These are the activations of a small neural network, seen along a few directions. Each row is one input.
Each table varies a few parts of the input and shows all the possible inputs, shuffled.
Descriptions start from the smaller parts, as in this example, which fits no table here: line(4) and (point or line(9) or (values(2) and ring(5))).
Shared parts are said once, and a part with two or three values counts as separate values.
In the rows, zero is written as 128.

Other details of the inputs vary at random and push rows far along two fixed directions, the same in every table; ignore that.

Rows:
r1: [ 52 112  70  87 130 139 169 114 128 149  95 132 153 126 131]
r2: [106 118 161 142  98 130 145 102 125 103 144 164 139 121 134]
r3: [232 189 164 155 131  94  59 176 138  76 151 119  93 109  95]
r4: [ 82 109 159 128  92 137 142  94 111 108 145 132 156 128 138]
r5: [132 133  31 133 220 178 119 218 220 234  13 127 118 138 180]
r6: [ 86 107 103 136 125 135 152 106 112 126 116 121 148 133 145]
r7: [ 96 107 138 135  96 128 143  88 106 105 155 118 147 141 117]
r8: [237 195 164 137 136  90  58 173 121  95 166  92  90 120 111]
r9: [211 164 121 130 172 109  67 189 148 133 108 101  99 103 118]
r10: [ 96 117 158 118 101 130 157  93 102 124 160 142 143 136 155]
r11: [ 79 121  83 104 124 132 170 120 129 138  98 169 144 120 133]
r12: [ 97 108 137 100  99  98 147 100  98 119 151 151 151 120 125]
r13: [ 85 116 103 130 144 158 161 124 153 153  89 159 132 116 145]
r14: [115 125 120 144 135 155 127 146 158 137 103 148 118 125 132]
r15: [161 133 150 137 119 118 131 112 105 114 160 111 121 143 131]
r16: [120 136  19 154 209 172 126 194 183 196  11 130 101 126 165]
r17: [178 145 156 146 119 119 106 131 115 118 162  98 105 149 112]
r18: [162 135 156 137 118 122 123 116 109 114 169 106 115 150 113]
r19: [121 116  25 134 223 170 117 194 181 216  21 107 103 129 155]
r20: [ 94 129 133 103  88 109 139  99 101  99 149 131 155 127 117]
r21: [100  91 173 119 105 127 141  95 118 123 158 143 143 126 123]
r22: [ 92 113 157 115  96 139 154  95 108 130 166 138 138 142 139]
r23: [ 57 103  95 101 140 166 177 115 133 174 106 142 139 143 162]
r24: [ 89 108 158 126 102 134 153  90 112 106 147 130 157 119 140]
r25: [104 125 115 135 142 158 119 142 149 142 104 112 129 121 142]
r26: [ 64  94  81 128 130 155 181 110 136 150  91 157 139 144 130]
r27: [117 125  91 125 155 143 152 126 129 163 108 117 119 141 147]
r28: [ 90  88 164 120  99 128 142  96 117 129 154 146 144 126 129]
r29: [147 141 172 127 123 129 126 113 120 119 166 122 121 128 134]
r30: [165 140 144 115 107  96 122 139 133 116 167 142 146 141 107]
r31: [103 130 138 109  98 109 159  98 112 101 151 166 141 119 102]
r32: [150 151 144 103 113 106 125 127 110 114 166 118 120 136 108]
r33: [145 145 143 121 108 110 124 129 128  94 150 145 122 123  91]
r34: [150 130 151 154 119 122 130 112 123  98 151 140 120 130 105]
r35: [123 104 109 135 142 134 124 133 135 154 108 119 123 136 127]
r36: [ 99 138  80 104 150 132 139 137 134 142  98 120 136 111 130]
r37: [ 76 112 100 122 147 164 147 130 147 153  94 120 141 123 147]
r38: [ 95 125 107 128 155 155 138 131 148 149  94 117 135 114 148]
r39: [105 120 164 136 102 125 131  99 116  99 152 125 147 119 140]
r40: [228 180 188 157 137 123  55 170 137 108 157  91  90 130 126]
r41: [156 131 151 150 119 120 114 111 110  92 153 103 133 128 118]
r42: [146 139 113 139 138 135 121 139 121 147 119 110 113 153 141]
r43: [ 91 106 136 135  94 129 145  86  98 106 145 126 153 143 126]
r44: [ 90 110 105  96 117 114 143 122 117 147 112 146 145 125 129]
r45: [137 118 144 136 140 137 102 146 142 146 112 128 123 121 142]
r46: [ 98 108 165 134  96 139 152  98 128 102 153 163 138 129 115]
r47: [143 117 178 131 126 119 117 116 127 119 152 129 128 114 124]
r48: [152 155 144 105 119 104 129 121 107 115 166 122 121 126 114]
r49: [216 175 142 150 177 141  73 187 155 140 116  89  89 118 146]
r50: [112 103  98 130 158 135 141 127 134 161 100 127 127 128 136]
r51: [156 156 148 108 105 102 116 129 109 112 168 116 117 135 107]
r52: [187 170  35 162 244 169  71 225 194 188  19  66  81 115 148]
r53: [150 156 143 108 104 103 117 129 104 114 158 123 123 137 119]
r54: [106 130 131  92  98 108 165  97  92 120 161 140 146 132 131]
r55: [151 150 144 117 112 104 111 122 111  89 155 112 137 109 111]
r56: [215 145 129 161 177 123  69 177 149 135 109  92  95 119 125]
r57: [ 92 126 131 102  90 111 142  99 106 102 155 126 151 126 108]
r58: [108 120  90 100 154 122 140 140 132 160  98 136 131 113 128]
r59: [149 137 177 154 102 129 108 128 135  93 146 148 121 125 119]
r60: [217 183 154 144 136  96  54 168 129  80 152  87 106 106 106]
r61: [ 96 103 136 142  90 130 159  93 115 108 148 155 138 144 110]
r62: [ 90 110  87  92 143 126 148 133 134 164  97 137 136 121 125]
r63: [ 84 101  91 135 129 147 173 108 130 139  98 158 140 135 141]
r64: [ 68 117  82 103 113 133 168 121 134 141 101 166 140 128 120]
r65: [145 128 149 111 108  98 109 127 117 116 156 127 126 120 100]
r66: [101  96 171 125 102 117 139  94 112 119 152 148 146 122 143]
r67: [147 115 178 134 121 118 116 119 126 116 148 128 132 115 132]
r68: [149 130 151 159 105 124 119 121 121  97 143 141 122 140 110]
r69: [145 115 124 144 143 120 114 133 126 138 117 119 121 129 136]
r70: [ 87 128  97 110 108 125 154 126 127 128 106 166 139 128 121]
r71: [229 149 173 168 140 108  51 163 129 104 149  93  96 128 105]
r72: [ 79 105 110 126 129 158 169 113 144 142  95 167 143 119 153]
r73: [229 175 134 164 167 120  67 180 138 127 125  79  82 135 134]
r74: [ 56  94  77 118 137 155 169 100 127 152  93 126 149 141 139]
r75: [179 123 158 149 111 109 119 127 134 116 168 128 138 157 112]
Each input here is: values(3) and (point or (values(4) and ring(6))).
Question: The inputs of r30 and r75 match in every part but the values(3) part. If r20 is changed in the same way as r30 into r75, which row does it become?
Answer: r43
Question: The inputs of r13 and r31 match in every part but the values(3) part. If r14 is changed in the same way as r13 into r31, which row does it become?
Answer: r64
Question: Which other rows does r42 become when the values(4) part takes its other values? List them by row number.
Answer: r43, r68, r71
Question: Which other rows does r70 become when the values(3) part takes its other values? List them by row number.
Answer: r59, r68

Rows:
r76: [228 162 148 157 157 112  61 167 132 108 143  72  89 128 104]
r77: [ 83 115  82 135 152 167 144 134 155 161  72 124 135 130 160]
r78: [ 95 117  65 124 153 146 147 136 133 171  88 111 134 145 149]
r79: [126 118 112 133 143 136 133 142 149 146  99 149 130 121 134]
r80: [147 134 178 142 124 133 112 123 129 110 155 119 123 130 131]
r81: [154 130 167 154 127 129 105 124 128 103 144 111 117 113 119]
r82: [ 96  97 166 126 103 129 150  87 108 115 158 142 153 125 144]
r83: [153 154 150 107 112 110 116 135 121 109 161 129 124 123 110]
r84: [ 65 110 105  84 105 112 175 101 110 140 128 156 158 119 138]
r85: [157 159 134 122 111 108 107 138 121  93 146 118 126 123 102]
r86: [ 59 110 103  83 105 113 167 105 112 137 125 155 155 124 130]
r87: [ 70  93  76 100 142 144 165 119 121 179  94 127 141 143 154]
r88: [200 158  89 138 200 137  79 196 159 174  77  79  94 128 147]
r89: [229 175 149 162 153 115  67 163 129 119 150  81  87 134 118]
r90: [132 148 139 112 100 111 138 115 102 100 154 141 131 130 114]
r91: [128 142  20 147 214 175 124 207 199 202  11 134  93 125 165]
r92: [113 110 158 130  98 117 129 106 124 109 149 158 143 129 112]
r93: [ 59  91  92 123 125 143 171 105 134 144  92 164 149 127 129]
r94: [110 111 146 139  92 126 149 105 120  97 148 155 144 134 108]
r95: [160 138 157 127 122 117 116 122 115 127 169 106 121 142 123]
r96: [156 135 167 140 112 124 120 130 138 109 152 142 117 128 108]
r97: [156 141 168 158 125 134 110 123 125 104 146 117 117 130 134]
r98: [ 91 122 129 103  96 105 153  91  98  99 155 145 150 118 105]
r99: [104 102 169 126 101 131 136  98 113 118 155 135 142 123 133]
Question: Describe the family of inputs behind these rows.
Answer: values(4) and ring(6)
Question: The inputs of r86 and r90 match in every part but the ring(6) part. If r99 is changed in the same way as r86 into r90, which row does it become?
Answer: r97
Question: Which other rows does r95 become when the values(4) part takes its other values? List them by row number.
Answer: r80, r83, r96
Question: Which other rows does r85 become when the values(4) part takes its other values? List them by row number.
Answer: r77, r78, r94

Rows:
r100: [ 74 111 100 100 117 136 178 111 119 159 117 162 144 141 152]
r101: [143 122 172 114  93 100 133 108 110 106 178 147 134 130 105]
r102: [ 66 121  74 106 149 153 156 137 139 164  73 139 140 117 163]
r103: [134 152  58 117 190 156 124 189 171 196  59 123 105 131 158]
r104: [ 73 102  90 107 122 131 168 102 108 151 117 129 152 142 144]
r105: [ 95 121 141 128  91 129 157  94 114 101 154 149 143 139 117]
r106: [170 156  80 144 185 139  96 181 158 153  74 105 100 120 137]
r107: [137 140 128 143 118 133 126 130 128 110 129 135 122 135 121]
r108: [155 136 150 124 115 108 123 129 121 118 152 138 127 132 121]
r109: [134 121 163 137  88 111 129 105 116  83 166 144 135 130  93]
r110: [104 125 111 112 125 131 147 113 113 142 134 113 137 141 140]
r111: [162 148 141 133 137 118  94 150 136 111 125 117 123 108 123]
r112: [136 122 161 142  89 105 127 104 114  83 164 147 136 129  96]
r113: [148 135 144 146 110 118 120 124 125  95 144 136 128 130 107]
r114: [174 168  54 146 208 155  93 205 170 176  46  96  86 119 152]
r115: [227 179 140 153 166 119  59 184 149 113 126  87  85 115 106]
r116: [119 128 126 119 117 122 138 113 103 127 145 113 133 141 135]
r117: [ 74 101  95 108 124 133 170 104 119 143 111 146 145 127 131]
r118: [146 144 144 132 121 121 124 120 116 107 152 118 122 129 120]
r119: [171 131 206 161 121 130  83 128 136  95 160 111 119 112 127]
r120: [ 61 103 106  97 120 134 160 110 127 141 107 148 154 113 136]
r121: [ 77  89  98 129 155 167 165 129 153 191  81 153 134 140 172]
r122: [170 142 133 128 138 110 105 154 139 135 130 132 113 125 119]
r123: [ 99  89 168 147 104 140 157  77 109 114 155 140 143 135 138]
r124: [100 113 141 107  99 117 149  90  97 121 162 121 147 140 121]
r125: [ 74 116  68 120 144 156 158 136 150 161  75 146 134 133 137]
r126: [217 181 151 144 164 120  47 191 158 111 121  88  93 100 112]
r127: [104 115 151 101  95 114 157  98 110 125 164 155 144 137 121]
r128: [108 112 108 114 125 119 140 115 113 141 128 121 139 135 129]
r129: [123 125  94 127 148 128 131 138 135 142 100 131 124 123 129]
r130: [181 129 193 183 117 135  91 128 140  89 158 121 112 133 113]
r131: [120 137 177 117  92 114 126 101 109  89 174 129 141 117 119]
r132: [185 145 162 134 122 104  88 135 113 104 166  93 117 129 102]
r133: [106 119 133 114 116 117 131 119 123 119 129 139 142 111 125]
r134: [112 102 116 144 154 157 131 126 138 163 103 106 128 141 158]
Question: The inputs of r120 and r109 match in every part but one. If r126 is changed in the same way as r120 into r109, which row does it become?
Answer: r125
Question: Describe the family of inputs behind these rows.
Answer: values(5) and (point or ring(6))
Question: Which other rows agree with r129 in the values(5) part? List them by row number.
Answer: r106, r114, r115, r117, r118, r123
